A small network was trained on invented records. Each row is its activation on one of them, seen along a few directions.
Here are examples, each followed by its value of one field, Dodag.
Records without Dodag are marked absent.
Other fields move the rows too, some of them a lot.
[-15.6 -19.5   0.3  12.9  -8.3  11.0   5.7  -2.9  19.3   3.6  -4.2 -12.8
  -2.4   5.0   4.2 -13.6  -1.4 -13.6   6.0 -14.2  -1.0]  j2
[ 12.0   8.2  -7.5   7.4  -7.8  -1.8  -6.6   9.5   0.7 -13.3   5.5   9.2
  -9.1  -1.0  -5.0   6.5   3.9  -9.3   0.0   6.6  -9.1]  j4
[ 78.9  15.8   9.6 -29.7   4.3 -33.4 -45.4 -34.8 -38.2  30.9 -11.1  64.9
   9.3  12.2  -9.6  43.2 -35.3  53.8  19.9  26.2  56.9]  absent
[-14.2  -4.2  -2.3  -7.3   4.4  14.1   8.0  12.1  15.0   1.5   4.7   6.1
 -13.7 -18.0  -4.9  -4.2   1.6  -2.0  -3.8  -4.6  -6.0]  j8
[ 52.2  -2.4  -0.3  -0.8   5.3 -19.3  -2.9 -19.0 -36.4  25.0  -8.6  25.8
 -13.7   1.8  -5.8   4.7  -4.9  44.4  -4.4  22.5  14.0]  absent
[  3.2   3.0   7.2   1.9  -4.2  -2.9   5.4   5.2  -9.2  -2.1   7.1 -21.3
   7.6  -5.2  -0.6  -2.0 -11.7 -10.9   7.9   2.4  -4.2]  j3
[-18.6  -3.9  -1.1   0.9   3.8  13.8   6.1  11.1  11.1  -3.0  15.7  -3.5
   5.4  -3.3  20.1 -16.4   6.4   6.1  -4.6  -9.7 -19.6]  j5
[-10.3  -4.3   1.9  -3.2 -10.4   4.8   5.1   8.2   4.9  -8.5  -1.8 -16.0
   1.1   1.5  12.7 -32.7   2.3 -14.2 -16.4 -13.1 -15.8]  j7
[-18.1 -22.8  -2.3  10.0  -6.3  19.3  22.3   8.2  22.9  -9.4  -5.7 -12.7
  -5.3   9.2  17.0 -33.2   3.0 -18.9  -6.6 -17.2 -24.7]  j2
[  3.1  -0.2  -0.8   5.9 -12.9  17.7   6.9  17.6   2.8  -8.1   0.7  -1.9
  -1.4  -0.9   6.9 -11.9  12.2 -20.2  -6.2   5.9 -23.1]  j4
[ -2.7  -6.9 -10.5  -0.9  -1.9   9.7  -5.6  -2.2   8.5  -1.6   3.3   8.6
   5.7 -10.7 -19.4  10.9  -6.2   8.1   2.2  -1.4   6.8]  j8
[-14.2  -1.0  -0.5  -2.6  -5.5  13.1   2.1 -14.0   2.4   2.7  11.5 -13.7
   0.4   4.6   0.2  -1.9  -1.1 -17.7  -1.6   9.7   1.2]  j6
[ -6.8  -9.7  -0.8  -3.2  -7.9  22.5  18.0   5.6  17.1  -2.7   2.4  -5.4
  -3.3 -13.4  -4.1  -8.9  -0.7  -4.5  -9.1  -5.1 -16.3]  j8
[ -8.1  -1.1   4.5  -0.2 -12.5  -3.4 -11.3  -2.8   1.3   4.6  -0.2 -16.3
   4.0  -2.7   0.0 -13.3  -2.0  -9.3  -4.0 -10.1   7.6]  j7
[ -9.6 -16.2 -11.8  10.9  -1.0  -2.7  -1.6  -4.0  14.0  -5.7  -3.7  -0.7
  -3.3   8.0  -2.4  -7.2  -4.3  -4.0   5.9 -14.0   1.5]  j2
[ -5.7   1.3   4.3   3.5   7.4   1.9   7.7  15.0  -9.3 -16.4   7.9  -6.6
   9.9  -2.6   7.4 -19.9  -5.3  -7.2   3.4   4.3 -15.4]  j3
[  0.6  -0.3  -5.5  10.8 -13.9   1.5   2.9   4.0   4.0   7.1  -9.0  -4.2
   1.7  -4.6   1.5   3.1  -6.5 -15.4 -14.1   1.9   4.7]  j1
[ -9.8   3.0   4.6  12.1  12.1   9.0   9.5  11.3   9.2  -7.8 -11.6   6.6
   8.2  -6.0  11.3 -10.7  14.1 -14.9 -25.4  -3.2  -0.9]  j1
[  2.5   4.0 -14.1  11.3  -4.8 -12.7 -10.9   0.3  -0.4   1.8  -7.3  11.1
   3.3  -4.9  -6.9  10.4  -8.0  -3.1 -10.1   5.5  13.8]  j1
[  2.1   6.6   2.7   6.2   3.5 -10.0 -10.6   0.5 -12.2  -8.3   9.9  -6.1
  13.9  -4.5  -8.6   3.4 -13.9  -0.1  14.5   6.9   7.3]  j3
[ -5.2  -7.2  -3.7   0.0  -9.4   9.3   4.9   1.4   7.7   5.5  14.8 -18.5
   4.3   0.5  11.2   3.7  -0.8   1.6  -0.8 -14.7 -10.4]  j5
[  0.3 -15.2   0.5   0.9   0.1   5.0   7.7   8.8  17.9   2.7   3.8 -22.0
   3.8   5.3   2.0  -1.9   0.8 -12.3  10.0   2.0 -14.1]  j9
[ -2.8  -2.6 -12.3   0.6  -0.3  -5.3  -9.2  -2.5   3.0   0.4  16.1  -2.8
   5.9   0.2   2.7  11.3  -2.4  14.3   3.2 -10.8  -0.8]  j5
[ -4.9   1.1 -15.8  -6.9   0.2   0.5   1.6 -11.9  -3.4 -10.7  11.3  -5.3
  -3.2  11.0  -4.5   3.6  -5.4 -11.1  -6.0   6.3  -2.9]  j6
[ -5.2 -16.9   1.0   0.2   4.0  12.1  17.4  16.7  21.6  -6.0   3.1 -18.0
   3.5   5.9  12.7 -20.1   6.5 -14.1   1.8   2.8 -30.5]  j9
[  2.4 -10.7  -8.1   1.5   9.2  -9.5  -6.3   5.1  13.4  -2.4   5.1  -6.4
   5.3   5.2  -6.2   5.7  -0.8   0.2  13.7   6.0  -4.5]  j9
[  3.1   3.0  -0.8  -2.0 -13.3  -8.2  -8.6   5.4 -12.7  -9.7  -9.5   2.2
  -2.5  14.6 -10.3  21.7  -2.3  34.8   8.6  17.5  37.5]  absent
[ -4.8   8.9  20.9  11.1 -14.2   4.1   1.4   5.2   5.1   4.3   3.5   8.1
   1.7   0.1  -9.2   8.8  16.1 -16.0   4.8   1.7  -6.6]  j4
[ -8.6   2.2 -12.4  -4.5   1.9  -0.3  -5.1 -14.7  -2.7  -6.6  12.1  -1.9
  -0.6   7.7  -6.4   4.5  -4.0  -8.3  -1.9   9.8   3.7]  j6
[-12.0   0.5   1.3  -5.4  -2.6  -3.8  -4.4   9.3   1.9  -3.0   2.8 -10.6
 -10.5  -1.9   8.7 -22.6   0.5 -13.4  -9.4 -14.2  -2.1]  j7

Here are new rows. What is Dodag for each?
[-24.6 -14.5   0.6   8.3   3.9   9.0   9.8   9.6  22.7  -3.1  -1.1  -3.4
 -18.3   2.1  13.1 -24.2   2.7 -15.3   2.3 -16.5  -8.8]  j2
[ -3.3 -14.2   3.8   3.4   1.8   4.2   1.0   5.9  18.7   6.8   4.6 -18.5
   6.3   2.0   0.2  -1.0   2.2  -9.3  14.2   5.5  -7.4]  j9
[-20.3   1.7   5.9  -3.8  18.8  20.9  15.0  -4.0   6.2 -15.7   7.7  -5.9
   4.2   6.3  11.8 -15.9  18.1 -19.1 -17.3   1.4 -10.2]  j6
[ 63.1   2.9 -13.0  -2.0   8.8 -39.8 -19.7 -27.9 -45.4  24.4  -7.3  33.7
 -14.6   4.3 -22.9  29.5 -13.3  55.5   3.5  22.0  33.2]  absent
[-25.8   2.3  15.0  -1.3  -0.6  -5.3   3.8  10.0   3.2 -11.0  -1.4   6.2
   8.6   9.2   3.8 -27.8  11.5  -9.0 -13.6 -18.0 -14.7]  j7
[ -0.6  -6.2 -10.6  -5.1  -3.6   6.4   0.8  -0.7   9.7   3.0   1.3   0.6
  -1.7 -11.3 -18.3  11.6  -5.2   2.3  -0.1  -3.2   1.9]  j8
[-14.9   1.1  11.2  -1.4  11.7   4.9   1.9   7.5   5.8 -14.5  -3.8  -8.8
   7.8  -0.7  11.6 -28.1  17.1 -11.9 -19.6 -18.8  -4.6]  j7
[-10.3  11.0  15.3   3.6  -2.8   0.9   3.3  18.3   1.2   0.8   4.0  15.0
  -8.1   1.2  -3.4   3.8  19.4 -18.5  -0.2  -0.6 -13.0]  j4
[ -8.1  -2.2 -10.8  14.8  -2.7   4.4  -9.5   5.6  -1.2   2.7  -7.0  10.6
  15.6  -3.6  -0.1  -1.6  -2.8  -7.1 -10.0   7.9   8.7]  j1
[-10.3 -10.4  -8.0  -2.0  -2.7  16.6  -1.4   4.1   8.7  -0.6   2.9   4.3
   5.9 -10.2 -14.8   4.3  -0.5   3.5  -1.0  -3.6   1.6]  j8
[-10.1   6.3   9.8   2.7   9.0   1.2   6.5  15.2  -6.3 -10.4   7.8  -6.2
   8.8  -9.2   8.2 -21.4  -4.4  -5.8   3.8   7.9 -12.9]  j3
[ -1.0   1.7  11.8  13.0  -1.8  12.7  15.0   4.3  12.5  -9.8 -10.9  -4.0
   2.1  -4.3  10.9  -5.1   4.6 -23.8 -26.7  -8.4  -4.2]  j1
[ -9.4  -4.9   0.9  -4.5  -6.6   5.4  10.7   9.2  -2.5  -7.6  -3.2 -12.9
   0.6   3.3  15.3 -27.6   0.6 -18.9 -13.5 -20.0 -14.0]  j7
[-13.0  -4.6  -4.6  -6.0  -7.0  18.2  12.6  -9.2   0.5  -3.5   8.8 -18.7
   1.9   8.7   4.3 -10.5   0.6 -21.3  -8.6   5.9 -11.6]  j6
[ 11.0   5.5 -10.8   5.9  -4.1  -2.8 -11.0   7.3 -12.9  -3.9   1.8  12.5
   0.1   0.2  -9.7  18.5   3.4 -11.3   8.6   2.0   4.3]  j4
[-12.6 -19.4   7.6  13.6   4.3  14.0  11.0  -5.6  20.8  -2.7  -7.9 -16.6
   2.8   7.5   5.1  -7.6  12.1 -17.7  -1.6 -24.5   2.8]  j2
[-11.0   3.5  -1.8  10.7  -1.2  -0.9  -5.4   8.4   5.7   9.5  -5.1   8.2
  -6.6 -12.2   4.0  -3.0  -0.5 -11.9  -7.7   4.3  12.7]  j1
[-21.0  -5.9  -9.4  -3.9   4.5  17.1   1.0  -4.8  -4.1  -6.9   9.1  -2.2
   9.7  10.0   3.0 -14.0   4.9 -14.2  -4.5  10.1  -5.1]  j6
[-18.1   0.8   3.9  -1.9  -1.1   2.0  -3.4  10.3   4.5  -8.2   0.0  -5.1
   2.7  -3.0  10.9 -34.6   3.8  -8.2 -12.1  -8.8  -8.6]  j7
[ -3.7  -0.3  -1.2  11.5  -8.4   7.8  15.9   7.9   2.9   1.0  -8.6   0.2
  -1.7  -4.3  11.8  -6.1  -4.8 -21.3 -15.9  -4.2  -5.1]  j1
